These are the activations of a small neural network, seen along a few directions. Each row is one input.
Each table varies a few parts of the input and shows all the possible inputs, shuffled.
Descriptions start from the smaller parts, as in this example, which fits no table here: one of 5 places around a ring, together with either a single point or one of 9 places along a line or (one of 3 separate values, together with one of 6 places along a line).
Shared parts are said once, and a part with two or three values counts as separate values.
(in the rows, 128 means zero)

Other details of the inputs vary at random and push rows far along two fixed directions, the same in every table; ignore that.

Rows:
r1: [130 163 172  85 152 167 178 171  88  88 112]
r2: [110 147 168  98 131 156 136 144  87 123  93]
r3: [134 156 142 130 171 191 149 122  53  83 104]
r4: [105 162 191  88 168 149 148 125 158 112  94]
r5: [128 158 150 120 173 188 156 116  74  72  92]
r6: [100 150 173 117 133 130 109 169 119 144 138]
r7: [150  95  87 139 114  84 124 101 179 140 145]
r8: [128 105  91 153  86  68 128 139 157 135 143]
r9: [127 105  92 152  81  70 130 138 165 136 144]
r10: [120 145 165 103 147 162 135 153  82 122 120]
r11: [134 108  84 174 119 105  97 113 133 123 144]
r12: [110 133 143 124 144 156 101 113 118 163 115]
r13: [118 106  91 172 116  96  48 112 157 160 162]
r14: [ 90 125 142 140 115 113  63 150 126 178 136]
r15: [126 161 154 111 143 169 175 153  58 101 104]
r16: [126  81  87 147  88  59  74  90 210 180 136]
r17: [163 124 103 117 123 141 192  99 112 100  99]
r18: [ 80 132 179 107 150 158  38 106 133 200  97]
r19: [113 135 136 151 149 167  79 122  83 138 130]
r20: [115 151 159 104 166 163 136 110 112 125  87]
r21: [144 108  88 172 114 117  97 115 115 128 157]
r22: [152  96  87 142 111  93 124 103 167 144 149]
r23: [118 153 176  82 175 160 142 127 147 117 100]
r24: [131 130 129 125  99  79 171 157 166  97 140]
r25: [147 144 115 128 152 151 170 108 102  66 112]
r26: [157 113 101 127 128 125 157 106 134 122 133]
r27: [ 79 139 173 136 163 168  17 121 112 172 126]
r28: [114  96  88 180 113  87  49 109 162 156 156]
r29: [ 88 133 163 129 119  97  70 169 153 168 150]
r30: [101 148 169 120 131 136 110 169 112 148 141]
r31: [118 100  92 183 109 115  51 115 131 168 163]
r32: [108 127 155 102 138 143 101  98 151 155  91]
r33: [149 137 109 133 111 135 191 146  82  97 124]
r34: [102 147 173 107 158 126 107 126 165 143 114]
r35: [145 123 121 109 133 108 166 118 191 107 125]
r36: [137 146 149  96 152 185 170 107  81 113  82]
r37: [107 130 150 119 114 135 101 144  99 154 115]
r38: [ 81 138 171 138 166 164  17 119 107 170 127]
r39: [125 159 162  90 175 168 178 107 109  91  70]
r40: [118 137 140 146 150 163  76 120  86 135 132]
r41: [104 128 128 154 136 151  49 122 111 165 151]
r42: [150 124 114 119 129 128 162 123 149 121 136]
r43: [152 139 123 115 117 143 192 162  99  96 139]
r44: [136 111 104 143 108  83 135 121 183 141 151]
r45: [169 122  71 150 121 112 186 102 138  61 133]
r46: [121 153 166 103 142 169 140 169  88 127 129]
r47: [152 129 122 111 118 127 198 142 114  81 124]
r48: [134  96  88 146  64  68 129 132 163 139 139]
r49: [174 111  67 136 106  83 221  89 179  74 112]
r50: [130  88  96 148 108 100  77 107 172 186 164]
r51: [120  96  92 159 104  80  74 102 182 183 146]
r52: [121 106  93 174 113 105  50 113 145 162 165]
r53: [ 59 154 214 105 146 133  45 174 141 179 131]
r54: [147 128  97 153 128 140 138 114 101 101 140]
r55: [173 119  84 137 109  83 219 113 169  77 134]
r56: [124 143 156 110 138 177 137 154  67 132 129]
r57: [131 112 113 134 115  58 135 114 221 126 140]
r58: [158 127 120 103 143 134 197 101 146  84 105]
r59: [128 169 177  90 172 162 182 128 116  91  92]
r60: [170 116  88 125  88  79 220 154 164  68 147]
r61: [123 145 161 107 144 168 135 154  72 127 125]
r62: [147 118  97 136 122 120 159 104 134 122 120]
r63: [135 105  83 162  79  91 129 143 126 147 158]
r64: [157 128 108 124  99 128 193 138  87  94 115]
r65: [116 136 141 143 152 155  76 119  96 131 129]
r66: [103 141 171 101 138 135 106 166 134 142 132]
r67: [178 116  83 122 120  90 211 115 179  76 130]
r68: [119 145 156 110 124 171 136 147  63 135 108]
r69: [140 110 102 142  94  88 129 161 152 138 167]
r70: [117 127 143 114 135 147  99 104 124 161 103]
r71: [156 126 105 126  96 137 192 139  82 100 121]
r72: [122 143 168  88 175 165 136 109 126 121  97]
r73: [109 121 129 160 133 149  47 119 102 164 151]
r74: [144 144 130 122 112 124 201 162 103  87 137]
r75: [122  86  97 152  85  62  73 142 175 172 170]
r76: [179 115  80 128 115 103 209 117 160  87 137]
r77: [151 126 115 117 134 118 161 122 160 115 132]
r78: [ 86 134 178 118 141 168  48 158  87 194 143]
Each input here is: one of 6 places along a line, together with either one of 3 separate values or (one of 2 separate values, together with one of 5 places along a line).
Q: Changing only the place on the line of 6 turns r30 into r29. The same change can be made to r78. Which row results?
A: r10
Q: Changing only the place on the line of 6 turns r6 into r74. The same change can be made to r69. Which row results?
A: r43
Q: Change only the choice among 3 separate values in r11. List by row number the other rows that result.
A: r13, r65
Q: Change only the choice among 3 separate values in r45. List by row number the other rows that result.
A: r5, r27
Q: Change only the place on the line of 5 in r36. List by row number the other rows that result.
A: r12, r42, r44, r50
Q: Start at r18 and move only the place on the line of 5, one step at a time. The first step leads to r20. Which rows follow, in order?
A: r7, r67, r34

Rows:
r79: [121 115 121 136  94 105 110 144 143 160 144]
r80: [ 84 137 181 105 163 179  45 118 122 184 109]
r81: [141 105  86 169 112 103 103 118 147 150 169]
r82: [ 84 134 175 117 148 173  36 140  90 183 125]
r83: [132 141 139 110 133 144 167 128 130 106 108]
r84: [144 103  85 157 100  68 119 135 179 122 168]
r85: [144 134 129 118 131 127 169 148 116  93 137]
r86: [134 114 116 128 116  94 124 136 175 147 154]
r87: [130 145 146 104 131 149 168 138 118 116 108]
r88: [131 143 128 131 136 132 155 130 103  90 111]
r89: [107 124 148 121 148 136  78 109 152 167 120]
r90: [133 140 136 117 126 135 169 138  95 113 111]
r91: [130 113 121 132 110  96 113 146 157 153 159]
r92: [133 142 134 122 126 134 168 128 123  92 112]
r93: [111 122 144 120 136 131  86 117 146 173 125]
r94: [138 141 132 124 149 146 149 120 105  94 111]
r95: [125 146 140 123 142 136 158 121 112  96 102]
r96: [151 125 116 112 128 143 169 116 117 108 114]
r97: [140 135 128 120 140 150 153 111 110  95 109]
r98: [133 106  90 159  88  79 114 133 164 129 153]
r99: [128 109  94 166 114 114  92 127 135 157 162]
r100: [140 137 126 124 141 154 145 123  95  94 114]
r101: [ 84 138 185 106 150 180  44 139  90 193 119]
r102: [141 136 137 112 136 146 163 126  99 115 113]
r103: [136 138 129 115 131 130 175 126 119 110 107]
r104: [145 101  86 154  99  62 130 124 193 122 164]
r105: [134 136 125 128 124 128 163 137  96  99 116]
r106: [132 114  89 170 109 112  93 120 141 149 165]
r107: [143 103  95 140 111  76 128 123 196 135 158]
r108: [ 93 130 164 125 144 149  53 133 110 175 128]
r109: [133 142 140 118 152 146 151 109 117 101 105]
r110: [133 138 134 120 119 140 163 147 100 101 120]
r111: [136 137 125 119 137 128 172 116 129 102 104]
Q: What do these inputs look like to the network?
A: either one of 3 separate values or (one of 5 places along a line, together with one of 6 places around a ring)

Rows:
r112: [105 125 143 131 122 123  81 142 136 164 140]
r113: [117 115 126 132 121 100  95 123 173 156 140]
r114: [114 135 149 119 145 148 105 119 124 145 115]
r115: [126 138 140 120 132 145 139 138 105 121 122]
r116: [126 139 145 111 144 140 143 124 132 118 113]
r117: [168  79  30 193  66  58 129 115 154 124 179]
r118: [158 131 109 120 130 127 194 114 126  83 113]
r119: [138 130 116 140 140 149 130 111 100 110 122]
r120: [101 128 153 122 139 130  75 125 149 168 128]
r121: [125 140 145 115 134 139 143 143 113 119 122]
r122: [128 136 137 122 131 145 140 136 102 121 122]
r123: [131 136 134 120 126 127 152 142 124 113 127]
r124: [104 125 143 131 124 126  80 141 131 166 139]
r125: [151 135 121 115 136 134 187 118 124  87 110]
Q: What do these inputs look like to the network?
A: one of 2 separate values, together with either a single point or one of 6 places along a line
Q: Changing only the choice among 2 separate values turns r114 into r122. The same change can be made to r113. Which row results?
A: r123
